A small network was shown many inputs. Here are its activations along a few directions, one row for each input.
In each table, some parts of the input vary, and every possible input appears once, in random order.
A made-up example of a description, with smaller parts first: one of 5 places around a ring, together with either a single point or one of 9 places around a ring or (one of 2 separate values, together with one of 6 places along a line).
Shared parts are said once, and a part with two or three values counts as separate values.
In the rows, zero is written as 128.

Rows:
R1: [141 134 116 132 143  76 122 140 178 107 108 131 123 125 185 113 131 136
 180]
R2: [109 121  92 137  96 121 127 163 145 116 142 141 157 157 108 116 126 135
 158]
R3: [144 122  67 142 123 110  55 147  79 103 132  61 119 163  98 161 131 179
  65]
R4: [ 73 170 190  73 186 138 176  87 184 150 139 161 123 106 192 100 134  60
 174]
R5: [ 84 166 165 103 187 131 172 119 130 165 122 134 126 115 158  96 133  63
 174]
R6: [117 144 145 135 115  94 135 156 168 137 147 174 156 140 160 119 137 126
 194]
R7: [108 147 168 111 111 103 137 125 223 121 160 199 153 133 196 124 140 119
 191]
R8: [114 141  95 159 104 123 105 165 104 131 149 121 133 162  73 153 127 162
 129]
R9: [ 83 160 114 125 175 162 140 131  68 166 118  78 108 138  73 134 125 103
 112]
R10: [137 130  71 158 128 106  87 148 114 102 109  75 103 151  97 141 123 169
 118]
R11: [119 136  92 149  94 124  71 160  69 131 171 111 147 175  72 171 133 167
  74]
R12: [ 83 154 115 112 167 161 108 124  32 167 148  64 121 145  72 157 129 107
  62]
R13: [ 77 145 114 101 167 158 167 125 106 148 118  97 129 130 108  98 125  75
 143]
R14: [245  45 156 157  74 146 126  87 125  97  85 153 110  70 137 129 118 170
  67]
R15: [128 136 138 109 139  79 123 104 230  90 125 160 116 117 219 118 136 129
 178]
R16: [137 113  66 131 123 108 111 151 155  89 101  95 129 143 135 108 119 146
 145]
R17: [183  80 213 119 124 201 192  70  78 155 103 152 112  54 110 122 116  97
  60]
R18: [222  60 188 152  47 165 151 102 115 128 127 195 140  81 112 144 121 161
  82]
Describe the family of inputs behind these rows.
Answer: one of 3 separate values, together with either a single point or one of 5 places along a line
The inputs of R5 and R1 match in every part but the choice among 3 separate values. If R9 is changed in the same way as R5 into R1, which row does it become?
Answer: R10
Which other rows agree with R18 in the choice among 3 separate values? List them by row number.
Answer: R2, R6, R7, R8, R11

Rows:
R19: [ 66 139 116 116 149  95 152 180 215 121 115 175 157 155 157  65 129 118
 242]
R20: [ 99 125  68 138 147 170 109 133  31 135 130  68 105 165  50 149 136 105
  69]
R21: [174  65  75 146  53 152  86 128  98  98 135  98 157 135  85 158 132 190
  51]
R22: [168  99 197 106 115 133 216  76 165 134 110 242 131  66 212 112 144  65
 143]
R23: [114 152 103 167 155 153 102 153  21 177 107  60 115 167  54 145 146 124
  78]
R24: [ 49 216 153 101 132  94 136 156 200 152 203 163 175 163 156 104 122 100
 230]
R25: [151 116 229 107 121 161 183  40 199 128 110 212 100  47 182 108 114  86
 154]
R26: [ 47 182 150  79 190  89 131 128 195 151 156 156 130 147 213 163 164 108
 186]
R27: [183  85 252  99 116 143 211  87 178 126 105 201 128  60 206  96 129  85
 175]
R28: [122 159  92 127 161  88 159 137 220 112  87 109 118 110 190  95 116 112
 226]
R29: [200  92 100 146  70 143  76 136  93 107 125 117 121 145  71 151 114 203
  56]
R30: [205 107 124 194  70 125  76 155  80 133 104 116 124 149  81 168 133 199
  61]
R31: [195  90 113 167  87 115  79 144  76 108 143 111 125 108  73 158 100 215
  70]
R32: [ 80 116  67 117 133 174 121 142  48 135 135  42 139 152  51 149 120 117
  56]
R33: [101 167 126  84 188  68  95 112 208  92 139 113 116 145 222  74 127  96
 174]
R34: [ 95 137  82 155 162 144 118 140  18 138 143  64 108 134  46 151 123 123
  77]
Describe the family of inputs behind these rows.
Answer: either one of 3 separate values or one of 5 places around a ring or (one of 2 separate values, together with one of 4 places along a line)
Which other rows does R20 become when the choice among 2 separate values takes its other values? List them by row number.
Answer: R29

Rows:
R35: [157  95 143 137  82 180 126 113  76 142 130 142 134 128  71 147 128 144
  50]
R36: [170 112 169 151 127 150 168 119  90 143 103 132 115  89 104 108 116 117
 123]
R37: [157 121 146 102 154  92 152 106 210 110  86 163 114  98 224  93 126 103
 167]
R38: [139 124  82 161  97 139  97 152 130 112 119 107 122 153  75 145 119 178
 118]
R39: [ 64 173  50 124 168  94  59 178  63 126 163  41 124 211  86 148 139 138
 108]
R40: [131 122 128 129 105 116 142 128 198 103 128 142 138 123 159 119 132 135
 189]
R41: [153  95 188 106  94 164 172  93 146 134 142 176 154  97 157 119 137 101
 124]
R42: [ 65 171 123 118 171 139 151 145 107 178 128 117 137 137 108 130 134  96
 166]
R43: [159 103 173 122 129 150 179  85 151 111 118 142 114  76 151  93 115  95
 144]
R44: [164 109 131 156 116 169 131  98  79 118 106 105  99 104  73 122 112 136
  75]
R45: [160 125 188 117 107 100 137 100 202 114 148 217 135  95 211 136 134 133
 160]
R46: [176  97 128 154 130 150  97 105  43 113 114  65  91 107  79 152 114 151
  39]
R47: [152 114  78 164 110 120  63 152  89 110 132  67 110 159  85 176 131 191
  77]
R48: [ 70 157  78 111 178 137  87 134  59 151 140  46 109 159  80 173 132 136
  88]
R49: [158  99 110 141 130 121 154 154 116 131  81 124 133 119 125 100 122 128
 137]
R50: [170  87 139 136  95 158  90 117  37 139 138  99 128 131  78 176 133 159
  15]
R51: [ 56 182  97 129 162  94 119 190 117 151 146 112 155 183 113 103 131  96
 191]
R52: [ 48 180  57 126 153 112  89 174 106 126 150  82 133 201  77 115 132 123
 143]
R53: [165 104 147 153  81 126 138 153 112 140 141 180 152 115 106 141 120 158
 128]
R54: [148 123 121 162 107 121 132 165 137 137 117 139 134 139 112 136 125 151
 166]
R55: [162 103 106 161  68 147 103 132  99 120 149 153 135 131  73 157 116 175
  74]
R56: [138 146 161 119 130  89 130 116 232 110 118 172 121 116 210 123 135 138
 200]
R57: [ 44 206 141  97 183  65 123 137 205 129 156 147 138 163 212  95 142  80
 215]
R58: [163 128 207 112 159 120 167  72 188 117 109 170  94  70 199  96 125  98
 153]
R59: [169  92  64 143 130 127  82 143  63 106  95  56 109 136 103 146 119 158
  53]
R60: [157 115 222  93 125 140 155  75 184 140 132 208 137  87 208 123 144 104
 138]
R61: [ 52 173 129  91 168 133 170 121 165 145 143 121 138 127 153 114 135  77
 183]
R62: [ 56 168  84 117 162 154 120 128  98 151 130  87 116 154  73 143 134 121
 119]
R63: [163  96 182 135  94 166 158 124  86 169 128 171 149 110 110 135 139 121
 100]
R64: [174  95 102 160  81 125  67 136  60 118 158 111 130 135  81 185 121 190
  37]
R65: [154 101  68 142 117 144 115 133 103 109  83  96 120 130  96 114 117 145
  91]
R66: [ 37 180 104  99 158  89 132 159 176 119 161 118 157 170 158  88 133  78
 209]
R67: [151  98 155 124  81 124 151 116 172 105 156 187 153 102 155 127 124 137
 149]
R68: [147  97 114 108 127 118 165 123 177  99  93 131 135 105 172  84 120 106
 158]
R69: [ 51 188 166  81 201 109 157 101 204 151 136 153 118 119 202 116 142  84
 191]
The inputs of R54 and R56 match in every part but one. If R51 is changed in the same way as R54 into R56, which row does it become?
Answer: R57
Describe the family of inputs behind these rows.
Answer: one of 5 places along a line, together with either one of 2 separate values or one of 5 places around a ring
Which other rows does R45 become when the place on the line of 5 takes its other values? List them by row number.
Answer: R53, R55, R64, R67
Which other rows agree with R55 in the place on the line of 5? List them by row number.
Answer: R35, R38, R44, R52, R62, R65

Rows:
R70: [141 111 158 101 126 131 157  83 181 120 115 163 130  81 186 124 130 116
 125]
R71: [135 147 161 141 105  91 147 146 180 138 154 190 154 116 170 134 130 134
 196]
R72: [143 127 170 120 119 114 130  92 194  92 138 169 118 112 181 103 130 120
 148]
R73: [147 123 187 124 138 171 202  97 143 155  97 173 114  80 132  94 117  84
 151]
R74: [ 16 206  64  98 191 110 113 154 150 135 151  65 124 184 124 127 134  97
 190]
R75: [140 121 129 140 118 165  92 122  16 160 154 107 115 136  47 190 129 162
  19]
R76: [144 119 157 114 110 106 125 130 201 121 133 188 141 133 190 132 143 140
 170]
R77: [140 103 108 156  64 167 100 152  49 140 153  99 161 159  42 157 130 157
  62]
R78: [ 20 205  75 110 201  85 107 171 124 148 135  80 136 192 135 100 142  84
 177]
R79: [159  82  55 166  87 135 104 163  87 100 105  98 133 141  59 128 113 178
  93]
R80: [155  93 188 102 143 141 176 102 143 129 115 158 126  82 172  99 124  90
 147]
R81: [196  98  85 162 133 120  82 125  70  98  85  45  84 119  98 148 115 174
  58]
Describe the family of inputs behind these rows.
Answer: either one of 2 separate values or one of 4 places along a line or one of 6 places along a line
What sort of input is R74?
Answer: one of 2 separate values

Rows:
R82: [148 109  78 155 128 160  94 139  19 134 107  52 106 143  36 152 118 157
  36]
R83: [158 108 170 123 114 129 152 109 157 126 124 171 133  98 163 119 128 121
 138]
R84: [155 115 176 120 122 133 151  97 158 126 126 166 123  93 163 125 128 121
 133]
R85: [ 85 159 130 106 157 106 136 134 167 133 137 137 136 142 167 111 136  99
 177]
R86: [ 87 157 122 113 151 110 144 138 172 127 134 132 135 137 157 107 130 102
 189]
R87: [160 104 163 127 108 136 158 111 163 120 121 164 132  96 154 115 123 123
 148]
R88: [ 87 161 127 112 157 106 138 136 170 132 131 138 132 141 162 108 134 102
 181]
R89: [160 108 167 127 113 132 155 111 160 126 119 169 131  97 159 119 126 124
 145]
R90: [ 81 166 136 103 165 110 134 123 168 133 138 132 126 138 167 117 136  99
 171]
R91: [160 103  56 166  96 129  60 156  52 109 122  67 119 162  53 166 124 194
  45]
R92: [128 119  83 155  98 157  85 154  22 142 149  78 135 163  27 170 125 165
  45]
Describe the family of inputs behind these rows.
Answer: either one of 3 separate values or (one of 2 separate values, together with one of 4 places along a line)
What sort of input is R91?
Answer: one of 3 separate values
